A small network was shown many inputs. Here are its activations along a few directions, one row for each input.
Each table varies a few parts of the input and shows all the possible inputs, shuffled.
A made-up example of a description, with smaller parts first: values(3) and (point or ring(9) or (line(6) and ring(8))).
Shared parts are said once, and a part with two or three values counts as separate values.

Other details of the inputs vary at random and push rows far along two fixed directions, the same in every table; ignore that.

Table:
R1: [  1   8  14  26   2   5  10 -11 -14 -12  -1  46]
R2: [ -3   1 -13 -13   5 -13 -10   8   7  11   1 -17]
R3: [  6  -6 -13 -11  -6  -5  -2   2   7   7   8 -12]
R4: [  7  -1   7   4 -18  14  -4   2   5   7   2 -35]
R5: [ -4  -7  -9 -14   0   2  -8   0   6   4   2 -24]
R6: [  8 -19  -3  -9  15   1  -6   6   7  21  14 -15]
R7: [  5 -12  33  18  42   8  10  -2 -10   3 -10  38]
R8: [  9  -6  34  23  31  22  11 -10 -26  -3  -3  52]
R9: [  1  -7  28  17  24  21   4  -7 -17  -6  -5  38]
R10: [ -5  29 -13   0 -54   6   0  -1   7 -15   3 -36]
R11: [  4 -35  17  -6  41   5  -4  13   4  23   3 -18]
R12: [-1  5 23 18 22  6 11 -2 -9 -9 -9 39]
R13: [ -2  -7 -15 -11  -3 -13  -8   8   7  13   0 -14]
R14: [  8 -16  -6 -10   7  -3  -5   1   8  18  12 -20]
R15: [  6 -24   5 -13  34  -2  -5  17  10  24  -2 -17]
R16: [-10  42  -2  17 -27 -12  11 -20 -11 -38 -13  44]
R17: [  3 -10 -18  -9  -4  -9  -5   6   8  12   5 -15]
R18: [  1 -21  11  -5  23   5   0  13   2   9  -1  -8]
R19: [-10  37 -34 -16 -53 -11   3 -10   5 -28   1 -12]
R20: [ 12 -11   7   2  -8  16  -6  10   3  13   1 -35]
R21: [  5 -16  -4 -12  21  -9 -11  12   4  20  -3 -12]
R22: [-21  38 -27 -12 -48 -15   6  -2  12 -35   2 -17]
R23: [  2 -15  -5 -14   8   7  -9   7   4   9   1 -20]
R24: [ -9  28 -30 -16 -41 -10   1 -11   7 -18   5 -22]
R25: [ -3   6  23  27   9   0  10 -14 -20 -12 -10  55]
R26: [-14  41  -3  22 -35  -9  13 -17 -14 -37  -9  51]
R27: [  5 -22  -6  -4  14  -6  -7   3   7  22   7 -14]
Description of these inputs: values(3) and (point or ring(8)).
Question: Which other rows agree with R16 in the values(3) part? List them by row number.
Answer: R4, R5, R7, R11, R14, R24, R25, R27
Question: Which other rows agree with R1 in the values(3) part? List them by row number.
Answer: R2, R6, R8, R9, R10, R12, R22, R26

Table:
R28: [  9 -24  19   3  28  17   1   7  -8   9   2   7]
R29: [ -3  23   4  11 -22   0   5  -6  -9 -17  -6  14]
R30: [-10   9 -28 -23 -29  -6  -8   2  14  -7   9 -40]
R31: [ -1   9 -28 -17 -31 -11   1   1  15  -3  10 -39]
R32: [ -5  22   9  18 -25   2   7  -6 -12 -20  -7  24]
R33: [  2 -27  -4 -18  22   2 -13  17  17  30  14 -51]
R34: [ -6  12 -29 -23 -29  -7  -7  11  19  -6   4 -41]
R35: [ -2  25   7  13 -18   6  15  -6  -2 -26  -3  26]
R36: [  0  23   4  18 -24   6   8  -6  -8 -19  -6  28]
R37: [  8 -27  -5 -19  18   4 -18  12   8  37  12 -45]
R38: [-15  23  -4   9  -9  -9  10 -11  -7 -22  -8  35]
R39: [ 13 -24  21  13  23  13   0   5  -1  18  -3   8]
R40: [ -6   8 -23 -13 -35 -14  -6   4  16  -1   2 -41]
R41: [ -1  13 -29 -19 -32  -8  -7   3   8   0   8 -37]
R42: [ -5  15 -26 -22 -29  -7  -9  -4  11  -2   5 -38]
R43: [  0  20   1  12 -22   1  14  -7   2 -19  -3  14]
R44: [ -4  23  -4   8 -11 -13   6  -9  -1 -23  -7  39]
R45: [ -5  21 -11   6 -10 -13   8  -6  -2 -19  -7  28]
R46: [  7 -19  27  20  28  17  -4   3 -13  16   0  17]
R47: [ -1   6 -28 -14 -35 -10  -4   1  14  -2   7 -36]
R48: [  7 -31  -4 -17  18   0  -9   9  15  33  14 -47]
R49: [  3 -19  14   6  38  -7   0   6  -7  14  -5  17]
R50: [  7 -18  28  19  31  14   6  -2  -7  11   1  14]
R51: [ 12 -24  -5 -18  19   4 -16  19  11  37   7 -44]
R52: [  4 -21  21   8  30  17  -3   1  -7  11  -6   4]
R53: [  6 -30 -21 -24  27 -15 -13  15  11  30   9 -33]
R54: [ -6  21   8  12 -20   4  10 -10 -10 -27 -14  23]
R55: [  2 -19  13   6  38  -4  -6   1  -2  13  -1  19]
R56: [  0  17  -2  11 -26   4   6  -7 -10 -17   0  18]
R57: [  8 -24  22  16  26  13  -2   1  -5  17   0   5]
R58: [ -1 -17  19   5  37  -2   3   5  -9  13  -8  27]
R59: [ -7  16 -26 -18 -27  -8 -11  -1  13  -3   2 -42]
R60: [-10  23  -6  14  -6 -12   8 -12  -8 -24  -6  34]
R61: [ -1 -20  11  -1  36   1   0   0  -6  17   0  22]
R62: [ 11 -15  32  11  31  14   0   1 -13  12  -9  15]
R63: [  1 -26 -16 -27  27 -11 -12  20  16  34   3 -31]
R64: [ -4  20   6  12 -22  -3  14  -8  -3 -20  -4  12]
R65: [-10  11 -32 -24 -21 -32 -11   6  19  -2   2 -30]
R66: [ 10 -27  22  12  24  13  -1  -2  -5  19   3   8]
R67: [ 15 -14  27  10  31  18   1   2  -9  13  -7  17]
R68: [ -2  16  -2   5 -21   6   8 -10  -8 -24  -7  16]
R69: [  7 -31 -17 -27  26 -16 -17  15  15  31  10 -31]
R70: [  8 -16  27  17  31  17  -3   1 -14  16  -1  16]
R71: [-10   9 -37 -27 -21 -27 -12   0  19   0   9 -29]
R72: [ -7  19   4  10 -20   8   9 -16 -10 -26  -7  25]
R73: [ -2  19   1   6 -20   3  13  -7  -4 -24   3  15]
R74: [ -2  20  -1   6 -20   6   7  -7  -3 -22 -11  15]
R75: [ -9  19 -11   5 -10 -13   7 -13  -6 -19  -2  28]
R76: [ -4  18   0  11 -26   4   3 -11  -8 -15   1  17]
R77: [ -7  20   3   6 -19   3  10 -11  -2 -22   5  14]
R78: [  2  24   4   9 -19   7  10 -14 -13 -24  -6  25]
R79: [  3 -22  22   8  32  17  -3   6  -6   9   1   4]
R80: [-11  10 -41 -30 -23 -23  -5   5  13   0   5 -27]
R81: [  7 -18  33  13  31  13   6   6  -8   9  -1  15]
R82: [  5 -20  31  11  31  16   2   7 -11   6  -5  15]
Question: The inputs of R71 and R69 match in every part but one. If R61 is changed in the same way as R71 into R69, which row does it become?
Answer: R80
Question: Describe the family of inputs behind these rows.
Answer: ring(5) and (values(3) or ring(8))
Question: Start at R45 and move only the ring(5) part, one step at a time. The first step leads to R49. Which rows follow, in order?
Answer: R60, R75, R53
Question: Which other rows agree with R40 in the ring(5) part? List them by row number.
Answer: R29, R32, R49, R54, R58, R62, R64, R65, R81, R82
Question: Change only the values(3) part in R44. List by row number the other rows that result.
Answer: R45, R63

Table:
R83: [ -8  21 -26 -18 -27 -21  -2  -1  13 -13  -9 -16]
R84: [ -6  13 -14  -2 -33  -8  -2 -10   7  -3   5 -26]
R85: [  5 -11  20  14  36   2   4   6  -8  13  -2  31]
R86: [ 9 -4 28 17 16 17  3  4 -8  5 -2 19]
R87: [ -1  14 -18  -4 -39  -8   6  -7  10  -9   7 -19]
R88: [  7 -28   8   0  27   2   0   5  -5  18  10  13]
R89: [ -5  11 -18 -20  -3 -16  -4   4  16   2   1 -23]
R90: [ -3 -13  33  17  30  24   3  -2 -16   2  -7  23]
R91: [  4 -18  20  11  14  13  -7   7  -1  13   1 -10]
R92: [ 10 -23  16   5  15  14   0  12   4  14   5  -9]
R93: [-10  -3 -24 -16 -11 -15 -14   3   8  10  10 -24]
R94: [ 12 -33 -12 -17  17   2  -9   3  11  30  15 -27]
R95: [  0  14 -15  -5 -35  -1  -5   6   8  -6  -3 -25]
R96: [  1 -10 -12 -23   5  -5  -9  12   8  10  -4 -36]
R97: [  7   4 -14  -6  -6  -1  -5  -6   2   6  11 -11]
R98: [ -3 -12  24  22  31   1   2  -1 -11   5  -6  36]
R99: [-17  37   2  16 -22 -10  12 -20  -6 -41 -14  38]
R100: [  7 -27 -15 -21  15  -8 -18  15   5  33   7 -26]
R101: [ -8   5 -26 -13 -16 -21   0   8  17  -3   4 -20]
R102: [  5  -7  34  15  32  26   7   3 -16   1  -4  29]
R103: [-18  41   6  17 -28   0  15 -20 -14 -51 -13  35]
R104: [  3  29   2  15 -30  -1  11 -14  -6 -17   1  15]
R105: [  8  -6  -9  -7 -11  -4  -5   4   4  17   2 -28]
R106: [ -7  15 -11  -6 -14 -13   9  -4  11 -19  -3   4]
R107: [  7 -29   6 -16  26  13 -12  19   3  26  -2 -32]
R108: [ -4  10  12   9  -1   6  16  -7  -8 -27  -6  25]
R109: [ 1  0 -6 -3  5 -5 -4  1 -4  6  8  9]
R110: [  2 -13  -2 -22  22  -1  -9  13   9  17   4 -34]
R111: [ -3  11  -2  13 -12   3   1 -20 -10 -13   2  22]
R112: [  4 -16  31  14  28  25  12   2 -12  -3  -3  27]
R113: [  1   2   7  14  11  -4   6   1 -10  -2 -11  33]
R114: [  0  26 -27  -1 -40  -7   0 -15  -2 -20  -2   4]
Question: The inputs of R101 and R85 match in every part but one. If R92 is changed in the same way as R101 into R85, which row does it become?
Answer: R86
Question: Describe the family of inputs behind these rows.
Answer: values(4) and ring(8)
